These are the activations of a small network on made-up records, seen along a few directions, one row for each record.
Each row is followed by the record's values for the fields K, G, M, T, C.
A field that a record lacks is left out.
Other fields move the rows too, some of them a lot.
Strong random noise was added to every row along 7 fixed directions; ignore it. To show where, here is one row again and again, with new noise each time:
|  355 |  -76 | -302 | -127 |  150 |  199 |  222 |  130 |   32 | -319 |  404 |  173 |   45 | -192 | -274 |   -2 |  572 |  -64 |  -58 |
|  626 | -333 |  295 |  380 |  121 |   28 | -626 | -207 |  160 | -130 | -406 |  242 |  278 |   -9 |   19 |  429 |  108 |  180 |  713 |
| 229 | -72 | -45 | 276 | 172 |  27 | 291 | -98 |  90 | -54 | 157 | 195 | -63 |  81 |  26 | 188 |  88 |  61 |  -5 |
|  343 | -129 |  432 |  508 |  255 | -240 | -145 |  -24 |  177 |  104 |  289 |  270 |  -60 |  322 |  533 |  323 |    6 | -100 |  285 |
|  -59 |  -23 |  213 |  248 |    8 |  -64 | -265 | -190 |  149 |  218 | -303 | -114 |   -3 |  148 |  226 |   33 | -136 |  208 |  -15 |
|  190 | -225 |  -41 |  177 |  127 |   82 | -166 |  -87 |  145 |   -7 | -175 |  -71 |  105 |  -20 |  -92 |   51 |   80 |  347 |   74 |
|  -55 |   13 |  337 |   39 | -231 |  -81 | -285 |  -83 |   35 |  128 |  -80 |   22 | -205 |   99 |  157 |  105 |  -58 | -245 |  182 |
|  -14 |  -99 |  137 | -290 | -218 |  -44 |   75 |  439 | -119 |  -73 |  555 |   29 | -566 |    8 |   59 |   39 |  108 | -591 |   69 |
|  262 | -409 |  181 |   74 |  -26 |  -50 |  -64 |  237 |   31 |  -74 |  410 |   93 | -311 |   56 |  -52 |  225 |   31 | -177 |  389 |

|  139 |  149 | -182 | -156 | -128 |   87 |  226 |   48 | -303 | -224 | -528 |  243 |  -51 | -134 | -128 |  303 | -265 | -192 |  197 | | {K: k2}
|  326 | -287 | -177 | -224 |   67 |   48 |  -78 |  338 | -199 | -284 | -115 |  -42 | -130 | -219 | -125 |  214 | -208 |  -27 |  354 | | {K: k2}
|   26 |   19 | -126 |  156 |  343 | -108 |   62 |  249 |  -39 |   22 | -185 |  -70 |  298 |  127 |  226 |  -37 | -310 |  372 |  -52 | | {K: k2}
|  111 | -181 |  203 | -262 | -303 |  -99 | -125 |  311 | -203 | -159 |  360 |  130 | -327 |  -17 |  -98 |  204 |  -75 | -544 |  502 | | {K: k5}
| -211 |  283 |  204 | -163 | -332 |   68 | -272 |   27 |  -87 |   48 | -485 |   80 | -114 |  -92 |  -23 |    0 | -143 | -350 |   87 | | {K: k6, M: m1, T: t2, C: c2}
| -171 |  378 | -223 | -160 |  209 |   56 |  150 |  379 | -108 |   12 | -397 | -167 | -119 |  -70 |  401 | -168 | -195 |  -13 | -514 | | {K: k4, M: m1, T: t2, C: c2}
|  -55 | -135 | -132 |   43 |   56 | -172 |  465 |  -48 |  -24 |   -3 |  623 |   -4 |  -50 |   87 |  -96 |   27 | -197 |   57 |   38 | | {K: k2}
| -147 | -241 |  124 | -116 | -183 |  -32 | -246 |  -24 |   61 |   52 |  169 | -234 | -121 | -121 | -200 |  -76 | -151 |  -12 |  228 | | {K: k4, M: m2, T: t1, C: c1}
| -198 |  179 | -103 | -550 | -453 |   90 |  -31 | -108 | -258 | -113 | -196 | -107 |  -90 | -247 | -294 |  -54 |  -16 | -307 |   46 | | {K: k1, G: g2}
| -291 |  100 | -107 |  128 |   62 |  -40 |  229 | -363 |  258 |  223 |  332 |  -91 |  213 |   26 | -156 | -291 |  151 |  302 | -320 | | {K: k4, M: m1, T: t2, C: c2}
| -193 |  132 |  228 |    0 | -176 | -184 |  -66 | -154 |   46 |  154 |  355 |   63 |    3 |  167 |   71 |  -82 |   88 | -212 |   14 | | {K: k5}
|  172 |  -22 |   26 |    7 | -102 |  -13 | -165 | -350 |   13 | -180 |   -8 |  209 |  356 | -211 | -362 |  169 |  -17 |  -37 |  509 | | {K: k7}
|  155 | -254 |  -41 |  339 |  156 |  -20 | -188 | -347 |  173 |   65 | -240 |   79 |  581 |   35 | -353 |   53 |  -18 |  632 |  343 | | {K: k2}
|  370 | -139 |  -46 |  341 |  222 |   13 |  426 | -110 | -120 | -130 | -122 |  218 | -316 |  145 |  254 |  510 | -279 |  -24 |  158 | | {K: k1, G: g2}
|  435 | -452 | -140 |   64 |  372 |   50 |  -86 |  733 | -142 | -307 |  -97 |   59 |   72 |  -64 |  -77 |  220 | -235 |  194 |  445 | | {K: k7}
| -272 |   41 |  107 |  -80 |  -79 |  -74 | -362 | -131 |  165 |  233 |  -20 | -320 |  136 |   -6 |   86 | -298 |   42 |  195 | -156 | | {K: k4, M: m1, T: t1, C: c2}
|   -6 |   98 |  -71 |  175 |  109 |   14 |  385 |   43 |  -99 |  -23 | -269 |   53 | -240 |   30 |  190 |  216 | -504 |  -30 |  -35 | | {K: k4, M: m2, T: t1, C: c1}
|  -42 |  -22 |  172 | -263 | -232 | -150 | -359 |   45 |  -23 |    1 |  295 |   50 |  207 |  -55 | -157 |  -92 |  144 | -208 |  348 | | {K: k2}
|  330 | -134 |  -70 | -170 |  136 |   -8 | -373 |  161 |  -65 | -129 |   -1 | -136 |  119 |    0 |  234 |   11 |  475 |  122 |   -2 | | {K: k3, G: g2}
| -111 |  284 | -140 | -431 | -163 |   45 |  -34 |  -25 |  -87 | -165 |  260 |   25 |   98 | -250 | -183 | -203 |  347 | -348 | -116 | | {K: k7}
|  414 | -386 |  -69 |  321 |  282 |  -74 |   80 |   -4 |  -26 | -186 | -102 |  118 |  145 |  -39 |  -55 |  412 | -438 |  306 |  498 | | {K: k7}
|  -28 |  462 | -153 |  -50 |   -7 |   51 |  462 | -220 | -245 | -117 | -269 |  137 | -193 |  -15 |  246 |  189 | -144 | -295 | -267 | | {K: k1, G: g2}
|  498 | -182 |  150 |  -22 |  -76 | -134 |   12 |   81 | -221 | -336 |  214 |  412 |  -74 |  -87 |  -29 |  547 | -236 | -462 |  812 | | {K: k2}
|   91 |  239 |  -57 | -316 |  -13 |   53 | -219 |  -70 |   94 | -158 |  405 |   69 |  190 | -234 |  -25 | -202 |  620 | -306 |  -97 | | {K: k4, M: m2, T: t2, C: c2}
|  -96 |  108 |   13 | -128 | -158 |  -37 | -221 | -266 |   44 |   -6 |   44 |   -2 |  319 | -132 | -262 | -122 |   65 |   25 |  149 | | {K: k5}
|   86 |   86 |  296 |  192 |    5 | -139 | -636 | -103 |   59 |  210 | -598 | -103 |  319 |  268 |  514 |   42 |   25 |  250 |  111 | | {K: k3, G: g1}
| -349 |   58 |   43 |  169 | -247 |  -88 |  279 | -254 |  -25 |  334 | -276 |  -92 | -123 |  323 |   18 |  -13 | -275 |  216 | -201 | | {K: k1, G: g1}
| -168 |  294 |   37 | -105 |  -55 |   48 |  -11 |   -3 |  -93 |    3 | -381 |  -59 | -220 | -143 |  211 |   36 | -341 | -255 | -112 | | {K: k4, M: m2, T: t2, C: c1}
|   29 |  285 |  -13 | -141 |  -73 |  -34 |  500 |  459 | -313 | -148 |  185 |  239 | -421 |  172 |  387 |  146 |  -27 | -603 | -252 | | {K: k3, G: g1}
|  387 |  143 | -342 |  212 |  480 |  189 |  430 |   70 |  -24 | -287 | -218 |  252 |   73 | -171 |  113 |  207 |  -23 |   95 | -206 | | {K: k6, M: m2, T: t2, C: c1}
|  230 |  107 | -224 |  344 |  231 |   57 |  663 | -422 |    0 | -120 |  179 |  324 |  160 |   87 | -129 |  192 |  178 |  184 | -104 | | {K: k3, G: g2}
|  395 |  -16 |   11 |   16 |  302 |   59 | -130 |  395 |   70 | -240 |  377 |  266 |  159 |  -50 |  111 |   -9 |  516 | -195 |   22 | | {K: k6, M: m1, T: t1, C: c2}
|   -9 |   17 | -222 | -147 |  340 |  124 | -282 |  299 |  145 |  -14 | -108 | -300 |  183 | -196 |  128 | -356 |  247 |  303 | -375 | | {K: k4, M: m1, T: t2, C: c2}

Which values does each new row have?
|  275 | -334 | -131 |  326 |  282 |  -40 |   -4 |  -71 |  141 |  103 |  -77 |  -96 |  261 |  227 |   68 |   39 |  121 |  678 |  -36 | | {K: k1, G: g1}
|  -36 | -139 |   98 | -212 | -303 |  -60 | -276 |  -44 | -115 |  -39 |  -91 |  -92 |  -41 |  -86 | -210 |   87 | -223 | -108 |  433 | | {K: k2}
| -270 |  198 |  173 |  329 | -185 |   -3 |  199 | -543 |  204 |  220 |    1 |  215 |  113 |  163 | -175 |  -23 |   18 |   25 | -114 | | {K: k6, M: m1, T: t1, C: c2}
| -179 |  178 |  -50 | -344 | -216 |   73 |  -16 |  245 | -233 |  -14 | -495 | -241 | -481 | -124 |  245 |   40 | -388 | -284 | -154 | | {K: k4, M: m2, T: t1, C: c2}
|  618 |  -75 | -321 |    3 |  378 |  148 |  144 |  462 | -165 | -365 | -207 |  137 |    4 |    6 |  298 |  232 |  310 |   87 | -164 | | {K: k3, G: g1}
|  105 | -131 |  271 |   49 | -212 |   -2 | -279 |  -24 |  -24 |   -9 | -254 |  134 | -113 |  -25 |  -65 |  243 | -203 | -212 |  499 | | {K: k4, M: m1, T: t1, C: c2}
|   61 | -169 |   -3 |   49 |  299 | -106 | -253 |  451 |  -89 |    2 | -405 | -187 |   66 |  -31 |  283 |   50 | -497 |  261 |   86 | | {K: k7}
| -783 | -108 |  433 |  380 | -328 | -262 |   35 | -384 |  318 |  653 |  332 | -182 | -105 |  371 | -221 | -286 | -444 |  239 |  -77 | | {K: k6, M: m1, T: t2, C: c2}
|  233 |  -49 |   35 |  -49 |   87 |  -34 | -232 |  370 |  -39 |  -75 |   79 |   41 |  115 |  142 |  238 |  -30 |  395 |  -17 |  -16 | | {K: k3, G: g1}
| -173 | -159 |  163 |   62 | -284 | -170 |   77 | -134 |    7 |  226 |  276 |  -78 | -162 |  275 |   -9 |   19 |   -5 |   20 |   72 | | {K: k3, G: g1}
| -139 |  172 |   91 | -142 | -281 |  -40 | -358 | -436 |   14 |   -5 | -170 |  -24 |  358 | -136 | -207 |  -62 |   39 |  -33 |  231 | | {K: k7}
|  117 |  -95 |   48 |  169 |   86 |    5 | -137 | -277 |  170 |   -6 |   62 |   20 |  215 |  -58 | -108 |   28 |   62 |  185 |  191 | | {K: k4, M: m2, T: t1, C: c1}
|  308 | -106 | -210 | -164 |  173 |   59 | -332 |  223 |   14 | -192 |   87 |  -97 |  520 |  -46 |  -40 | -192 |  606 |  313 |   -3 | | {K: k3, G: g1}
|  438 | -163 | -245 | -184 |  299 |  201 | -240 |  294 |   46 | -341 |   53 |   -9 |  121 | -343 | -106 |   -9 |  398 |   33 |  100 | | {K: k4, M: m2, T: t2, C: c2}
| -619 |  356 |  108 |   -7 | -147 | -163 |  263 | -313 |  134 |  389 |  287 | -222 | -268 |  139 |  277 | -283 | -177 | -122 | -542 | | {K: k4, M: m2, T: t2, C: c2}
|  -69 |  398 |   62 |  -36 |  -51 |  -56 |  110 | -127 |   20 |   19 |  194 |  209 |  109 |   38 |  164 |  -73 |  249 | -300 | -132 | | {K: k4, M: m1, T: t1, C: c2}
